Each row below holds a small network's activations on one input, seen along a few directions.
In each table, some parts of the input vary, and every possible input appears once, in random order.
Descriptions start from the smaller parts, as in this example, which fits no table here: ring(8) and (point or ring(9) or (values(2) and line(6))).
Shared parts are said once, and a part with two or three values counts as separate values.

Other details of the inputs shift rows strongly along three fixed directions, in all tables alike. That doesn't count.

Table:
row 1: [ 22 -22   0 -23 -26  -2 -15   9  -5  -2   3]
row 2: [-10  11 -25   5  34 -11  20 -25   4 -12  13]
row 3: [-9 10  1 13 26  5 -3 -6 13 -9  3]
row 4: [ -8  31  -8  -4  27 -17  10 -23 -19   3  12]
row 5: [  9  -5  32  -6  -9  17 -28  13 -11  16  -1]
row 6: [ 21 -15 -35 -26 -12 -24  43 -14  -8 -15  30]
row 7: [ 12 -21   5 -27 -25  -5  -8   8   2  -2 -10]
row 8: [  4 -18 -27 -14  -4 -14  14  -6  14 -22   7]
row 9: [ 24   8 -14 -29 -30 -40  23  -7  -8 -14   7]
row 10: [-14  13  36  35  12  24 -29  13   4  14 -22]
row 11: [ 13 -20  10 -25 -25  -4  -4  10   3  -3  -8]
row 12: [ -3  -7  14  17 -19  17 -16  16   8  12 -22]
row 13: [ 20 -23  10  -6 -44   0  -3  15 -11   4  -8]
row 14: [ -4  26  33  -1  25   6  -8  -7 -17  31   0]
row 15: [-23  17   6  19  34  10  23 -15 -21  23   4]
row 16: [-16   0 -25   1  33   3  32 -11  10 -10  25]
row 17: [-18  -7 -23  17  10   8  -7  14  37 -43  11]
row 18: [-24  25  -7  31  28   2  12  -7  -6  -4   7]
row 19: [ 21  36  27  -6 -16 -23   9 -23 -45  48 -23]
row 20: [ 22  -4   9 -14 -25 -14  -7   9  12  -9 -10]
row 21: [ 15  11  11 -17 -24 -16  21 -15 -38  39 -15]
row 22: [  6 -31 -39 -14 -11 -12  10   4  28 -35   7]
row 23: [-12   8 -26  22  18   9  30 -17 -16  13  19]
row 24: [-26  19   3  39  12  21 -14  10   8   2  -8]
row 25: [ 18   6  13 -21 -27 -16 -27   8  -7   0 -13]
row 26: [-17 -23 -22  13  15  14   1  10  39 -35  11]
row 27: [ -7  18   1   8  19 -13  31 -23 -26  20   3]
row 28: [-14 -22   9  18   9  41 -41  26  24  -9   5]
row 29: [-12   0  35   1  15  30 -42  17   2  20 -14]
row 30: [ 11 -21  -5  -6 -20   0 -27  16  29 -25 -13]
Each input here is: line(5) and (values(2) or line(4)).
Q: The inputs of row 27 and row 10 match in every part but the line(5) part. If row 8 is changed in the same way as row 27 into row 10, which row does it become?
A: row 2

Table:
row 31: [  2 -21  13   9 -21  16 -27  23  27  -5 -27]
row 32: [ -6   4  -2  12  18  15 -12   2   2  -1  16]
row 33: [ 12 -21 -16 -20  -8  -9  13  -6   6  -8   6]
row 34: [ 20   2  -4 -15 -33 -21   8  -3 -21   1   3]
row 35: [ 16 -20 -10 -29 -24 -24  15  -6   7 -12  -9]
row 36: [  9  19   6 -16  13 -14   0 -16 -23  12   9]
row 37: [  5  18  24 -23   7 -13   5 -15 -24  29 -12]
row 38: [  5 -11 -33  -2 -29 -18  20   4  12 -30   4]
row 39: [  8 -15   5  -8  -8   9  -7   5  -2   9   2]
row 40: [ 28 -16   6 -18 -46 -11   3   3 -17  15 -12]
row 41: [ 11  -5 -23  -2 -19 -14  13  -3  -6 -14  12]
row 42: [  4  17  20  -2  -6  -9 -14   1  -8  11 -15]
row 43: [ 12 -11  18  -4 -38  -1 -10  13  -5  11 -25]
row 44: [ -1  23  15  -3  20  -4 -13 -11  -7  12  -5]
row 45: [-12  10 -15  10  11  -5   7  -2  11 -15   2]
row 46: [ -2   3  35  16  -5  16 -23  30  22 -12  -3]
row 47: [ 10  12  15 -12  -4  -5  -9  -2 -23  13   8]
row 48: [ -1   2   4   6   9  11 -16   6  -2  -1  11]
row 49: [ -8  -8 -24  14   2   0  24  -8   5  -8   2]
row 50: [-10   4 -33  19  10  -5  21  -8   7 -21  12]
row 51: [ -2 -27 -34  13 -15   3  17   5  25 -25  -2]
row 52: [ -7   6   0   8  10   4  15  -9 -19  17   6]
row 53: [-10  18  11   0  25   8 -13  -1  -5   6   9]
row 54: [ 15 -13 -10 -10 -41 -11  -1  14   2 -16   1]
row 55: [-17 -14 -18  13  24  19   9   2  12 -10  19]
row 56: [  4  23   3   2  -5 -17  11 -14 -25  13  -2]
row 57: [  4   6   1 -17  19  -7  14 -19 -18  17   8]
row 58: [ -9  10 -18   2  22  -1  14  -8  -6  -8  27]
row 59: [ -6  17  -5  -5  28  -5   5 -13  -9   1  18]
row 60: [-11  -4   0  -1  24  11   1  -4   3   4   9]
row 61: [-15 -21  -5  11  12  20 -15  12  36 -20  -7]
row 62: [ 17 -11   6 -17 -28 -11 -20  12  15 -16 -14]
row 63: [-16  21  -3  30  24  11  -3  -6  -1   5   4]
row 64: [ 14  23  12  -4  -8 -12   2 -13 -35  27   3]
row 65: [ -2 -23  12   7 -28  22 -22  29  13  -3 -13]
row 66: [-15  -5   5  12  24  21 -13   1  20  -1  -6]
row 67: [-16  -7   3  10  20  26  -8   8   6   3   9]
row 68: [  6  20  29 -16  -2  -8 -20   0 -12  15 -13]
row 69: [-15   0  -6  -1  29  11   8  -5   3   1  13]
row 70: [ -2   9   0  -4   9 -14  20 -17 -12  14  -9]
row 71: [ 10 -10 -36 -15  -1 -20  21 -11   9 -26  20]
row 72: [ -1 -18  22   5  -5  29 -32  22   9   7  -7]
row 73: [-11   4  10  15  17  11  -7  -1   4  11 -15]
row 74: [ 20  -5 -14 -16 -27 -28   9  -4   4 -16  -9]
row 75: [ -4  10   7   3  -6  -1  11  -4 -16  17 -10]
row 76: [-11  10   9   5  12   2   4  -4  -3  12 -12]
row 77: [-12  -9 -16  11  18  -1  46  -2  21 -20  21]
row 78: [-5 -6  2 13  0 15 -1  2 -5  9 -1]
row 79: [  4  15  12   5   0  -5 -14   0   0   7 -13]
row 80: [ -7  -3  19   5   0  14 -37  19  22 -10 -13]
Q: The inputs of row 69 and row 53 match in every part but one. If row 61 is changed in the same way as row 69 into row 53, which row does it become?
A: row 62
Q: What do these inputs look like to the network?
A: values(2) and (point or (line(4) and ring(6)))
Q: Which other rows does row 74 become when the ring(6) part takes its other values? List them by row number.
A: row 36, row 41, row 48, row 50, row 62
Q: Which other rows does row 35 become when the ring(6) part takes its other values? List them by row number.
A: row 43, row 52, row 55, row 60, row 70
Q: Which other rows does row 40 become when the values(2) part takes its other values? List them by row number.
A: row 64

Table:
row 81: [  1 -13  20   5 -30  14 -17  20   3  16 -30]
row 82: [ -7  18 -12 -17  36 -10  18 -25 -20  14  23]
row 83: [-11  19  15   4  29   1 -11 -13 -11  16  -8]
row 84: [ 32  -1  -2 -26 -28 -35   5 -12  -5  -5 -12]
row 85: [ 12   7  23  -7 -21   1 -17   2 -37  25  -5]
row 86: [ 12 -18 -18  12 -26   3  -4  15  16 -24   9]
row 87: [ -3   3  16  17 -12  12 -19  21   0  -7   1]
row 88: [ 18  23  18 -20   1 -12 -16  -9 -20  19   1]
row 89: [-22  -4 -25  22  31  16  17  -5  -3  -8  26]
row 90: [-11  12  27   5  28  10 -20  -3  -3  20 -13]
row 91: [ 21   0  -7 -43  -2 -26  31 -22 -18  10  15]
row 92: [ 16 -24  -6 -30 -31  -4 -26  17  15 -19  -3]
row 93: [ -9  11  28   3  36  11  -4 -13  -6  23  -8]
row 94: [  6   7  13 -14  -8  -4 -18  14   8 -10   4]
row 95: [-18 -17  -8  24  23  30   6   4  10  -6  18]
row 96: [ -5 -11 -10  11 -22   5   1   9   8  -5 -16]
row 97: [-10  -8 -37  14 -13 -12  32   3  21 -32   5]
row 98: [  5  11 -36   6  -2 -25  46 -23  -5  -4   9]
row 99: [ -3   3   5   3  -2  -8  -8   6  16 -20  -7]
row 100: [-25 -19  -3  30  13  34   4  14  30  -3  -6]
Q: What do these inputs look like to the network?
A: values(4) and line(5)
Q: The inputs of row 82 and row 90 match in every part but the values(4) part. If row 92 is changed in the same way as row 82 into row 90, which row does it become?
A: row 83
Q: Which other rows does row 98 become when the values(4) part takes its other values? List them by row number.
A: row 84, row 86, row 88
